These are the activations of a small neural network, seen along a few directions. Each row is one input.
In each table, some parts of the input vary, and every possible input appears once, in random order.
A made-up example of a description, with smaller parts first: line(4) and (point or ring(9) or (values(2) and ring(8))).
Shared parts are said once, and a part with two or three values counts as separate values.
(in the rows, 128 means zero)

Other details of the inputs shift rows strongly along two fixed directions, in all tables alike. That doesn't count.
To show where, the next rows are all for the same input, with only those details redrawn:
[110 112 161 144 114 168 111 106 143  72 141 169 165 139 122]
[215 159 133 145 109 127 183  92  60 124 124  81 104 140 166]
[115 114 158 144 115 167 112 107 142  77 143 164 163 138 125]
[209 153 131 143 113 128 177  99  73 131 130  79 105 139 164]
[112 112 161 141 115 168 109 109 148  73 144 169 163 140 122]
[110 110 159 144 122 166 108 112 153  82 148 163 163 139 123]
[225 168 132 145 100 127 190  85  43 119 115  80 102 139 169]
[150 100 125 138 180 125 119 170 214 202 206  62 100 141 149]

A family of inputs:
x1: [ 82 111 144 154 112 171  85 120 129 110 103 177 146 110 103]
x2: [127  78  99 126 172 114 119 177 198 193 194  60  87 121 166]
x3: [ 92 106 100 114 175  57  96 209 225 241 182  78  97 128 126]
x4: [ 86 116 140 114 127 145 133 111 153 111 164 178 148 136 104]
x5: [115 103 144  94 123 135 101 152 143  74 127 178 158 122 111]
x6: [203 171 121 122 102  85 165 114  69 119  49  86  95 126 165]
x7: [109 117  85 142 159 107  89 161 183 232 182  73  99 117 117]
x8: [102 116 140 141 122 183  80 104 152  84  95 148 164 144 110]
x9: [102 108 157 118  93 126  89 147 146  66 107 187 144 126 134]
x10: [ 71 129 140 151 118 146 113  95 133 104 141 166 185 137  91]
x11: [187 186 123 136  95 109 181 104  31 149  61 103  79 104 168]
x12: [ 78 122 139 125 118 156  73 125 180  86  89 171 152 110 126]
x13: [ 99 120 151 146 133 167 107  95 163  80 108 154 178 139 110]
x14: [ 94 119 149 107 135 124  90 141 151  67  75 168 159 134 113]
x15: [222 165 127 109 106  80 175 133  34 114  87  88  81 136 172]
x16: [180 167 117 118 136 113 209 122  61 150  94  95 106 108 129]
x17: [ 77 116 147 111 117 113  90 146 123  70 123 213 152 141 105]
x18: [ 64 126 132 145 106 165  80 101 121  99 128 172 176 145  84]
x19: [183 167 100 109 120 102 195 116  64 136 132 113  99 123 131]
x20: [ 76 119 163 125 127 164 146 103 130  96 110 182 168 121  95]
x21: [ 72 133 134 112 117  99 100 140 114  94 109 176 162 136  94]
x22: [190 159  98 147  90 120 144 100  48 149 124 110  80 123 147]
x23: [106 129 145 119  88 152  89 126 135  78 112 179 131 110 144]
x24: [ 92 109 130 145 114 168  81 118 138 106 153 178 148 151 105]
x25: [196 161 119 149 113 113 184  89  57 144 139  99 102 146 151]
x26: [100 133  91 122 159  85 101 175 193 235 174  75  89 112 137]
x27: [ 75 109 153 154 122 187  89 116 132 102 108 178 165 138  96]
x28: [113 110 147 139 106 184  80 119 135  81 132 162 150 144 120]
x29: [213 170 131 109  96 125 211  83  45 118 111  88  97 129 161]
x30: [106 119 143 102 118 157 126 131 145  62 130 178 160 115 109]
x31: [184 159 116 122  94  73 161 131  60 139 107 121  84 132 161]
x32: [135  98  92 134 191 123  75 184 247 234 170  40  80 118 138]
x33: [196 172 125 115 117 126 203  73  71 118  81  77 114 128 145]
x34: [ 87 119 158 121 136 117 112 154 118  97  86 179 149 126 108]
x35: [223 171 111 101 120  95 186 108  45 112  56  82 111 123 144]
x36: [194 152  97 141 111 114 189  79  43 116  71  61 102 120 173]
x37: [154  96 101 133 165 125  85 187 210 220 194  57  69 121 153]
x38: [170 170  98 101 121  74 176 120  47 150 103  98 122 124 115]
x39: [ 80  88  76 136 193  86 116 176 212 248 211  46 102 125 134]
x40: [ 85 118 164 159 133 164 127 105 130 101 115 174 173 131 103]
x41: [ 68 139 122 110 121 134 132 116 127  92 128 176 179 115  76]
x42: [ 94 113 102 110 191  97 139 164 219 243 210  63 112 132 108]
x43: [ 91 125 135 106 135 158 120 120 165  64  98 170 176 114  93]
x44: [106 118 128 102 118 119 117 135 112  87 128 197 153 129  96]
x45: [102  80 101 143 196 107 132 181 195 229 176  60  92 115 146]
x46: [183 166 133 133 103  82 181 127  43 143  57 106  90 119 158]
x47: [122 122  99 122 155  96 102 179 191 217 185 100  71 119 154]
x48: [142  98 125 137 185 126 113 174 224 204 209  66 103 142 148]
x49: [ 70  91 121 141 108 143 110 109 124  83 148 183 149 127 124]
x50: [ 80 106 151 111 141 136 114 150 135  98 100 189 171 116  87]
What is each input in this table made of?
Answer: ring(5) and (point or ring(9))
Changing only the ring(5) part turns x45 into x36. The same change can be made to x20. Which row results?
Answer: x33
Changing only the ring(5) part turns x47 into x12. The same change can be made to x22. Which row results?
Answer: x32
A walk changes only the ring(5) part. It starts at x18 and steps to x27. List the rest of the walk in order.
Answer: x8, x28, x24

A family of inputs:
x51: [111  89 143 137 190 163 111 161 229 152 161 111 144 135 115]
x52: [179 154 121 138  88 123 125  99  79 103 114 109 116 145 152]
x53: [119  90 150 143 157 123 108 170 193 150 169 113 120 140 147]
x54: [180 164 123 144 105 152 133  84  95 122  92  86 124 136 140]
x55: [112 115 132 137 108 151  67 119 144  82 141 161 151 141 118]
x56: [193 165 108  96  88 109 176 104  50  97 105 126 105 116 142]
x57: [ 75 108 160 163  99 190  81  94 151  80  94 181 160 119 120]
x58: [137 163 106 131 103  93 156 116  36 137  63 125 109 107 134]
x59: [203 156 114 122  85 129 172  85  46  79 108 105 113 131 165]
x60: [151 168  94 114 111  90 142 119  60 141  79 103 122 124 116]
x61: [ 83  97 147 157  95 166  76 118 128  71 124 195 148 128 136]
x62: [180 131 145 147 112 126 157 120  68 112 114 113 106 140 163]
x63: [126 122 119 155 165 127 168 144 138 215 208  79 113 141 135]
x64: [ 24 111 139 130 113 122  75 131 144  97  84 211 165 111  94]
x65: [ 58 120 133 148  96 177  94  75 126  89 164 191 192 143  71]
x66: [108 145 141 112  80 139  86 112 108  61 108 202 161 131 103]
x67: [111  91 153 146 181 151 105 161 224 179 158  94 125 129 135]
x68: [169 101 125 124 180 108 140 170 177 183 178  68  93 149 154]
x69: [187 149 118 118 100 120 162  98  91  95 126  96 110 132 168]
x70: [124 125 115 104 189  65 152 181 173 202 133  81 111 128 118]
x71: [142 158 132 121 125  78 173 129  58 143  70 117 120 118 131]
x72: [ 88 116 149 162 103 194  93  92 122  76  89 175 152 119 124]
x73: [112  84 146 146 186 157 102 166 219 183 164  93 123 124 127]
x74: [ 25  99 146 166 100 183  93  84 131  97 162 215 181 131  88]
x75: [172 124 120  98 168  90 155 173 144 184 158  96  90 132 136]
x76: [147 158 127 125 113  92 181 122  32 123  60 125 120 113 127]
x77: [113 107 142 120 153 108 118 190 181 161 161 137 115 125 133]
x78: [ 60 103 144 135  98 152  71 144 141  79 122 229 149 115 109]
x79: [ 70 120 148 128  90 142  84 130 126  77 108 217 140 119 119]
x80: [111  97 138 113 165 111 109 193 182 172 171 131 105 123 124]
x81: [124 110 116 140 186 122 161 138 175 212 221  86 124 146 113]
x82: [157 161 103 134  99 138 199  53  53 120 155 109 131 126 123]
x83: [175 119 127 126 167 102 152 158 162 171 165  66  92 151 163]
x84: [175 168 116  93  95 107 164 107  78  94 112 132 111 117 143]
x85: [147 170 101  93 116  84 170 107  79 117  83 112 128 111 127]
x86: [ 86 115 125 110 115 140  63 151 165 102 146 185 148 126  94]
x87: [151 158 121 110 132  87 182 120  59 120  73 123 128 120 114]
x88: [193 161 113 124 108 157 175  74  77  99  93  83 116 120 150]
x89: [147 134  81  92 164  73 155 165 142 201 136  59 102 112 131]
x90: [135 107 146 133 173 152 134 142 199 153 144  94 135 135 133]
x91: [ 52 123 120 109 134 112  66 147 174 122 114 168 168 126  81]
x92: [122 101 125 152 138 120  95 156 174 167 163 106  96 132 164]
x93: [178 157 121 126 108 155 164  76 101  97  98  92 128 120 149]
x94: [154 121 125  97 171  86 148 187 175 184 165  93  93 140 135]
x95: [ 96 123 142 143 110 194  71  92 148  64 104 169 181 131  96]
Changing only one part turns x62 into x68. The same change can be made to x67. Which row results?
Answer: x90
Changing only one part turns x83 into x69. The same change can be made to x94. Which row results?
Answer: x84
What is each input in this table made of?
Answer: ring(5) and (point or (values(2) and line(4)))
Which other rows does x92 become when the values(2) part takes its other values? List them by row number.
Answer: x61
A walk changes only the line(4) part. It starts at x76 and steps to x80. List the rest of the walk in order.
Answer: x62, x73
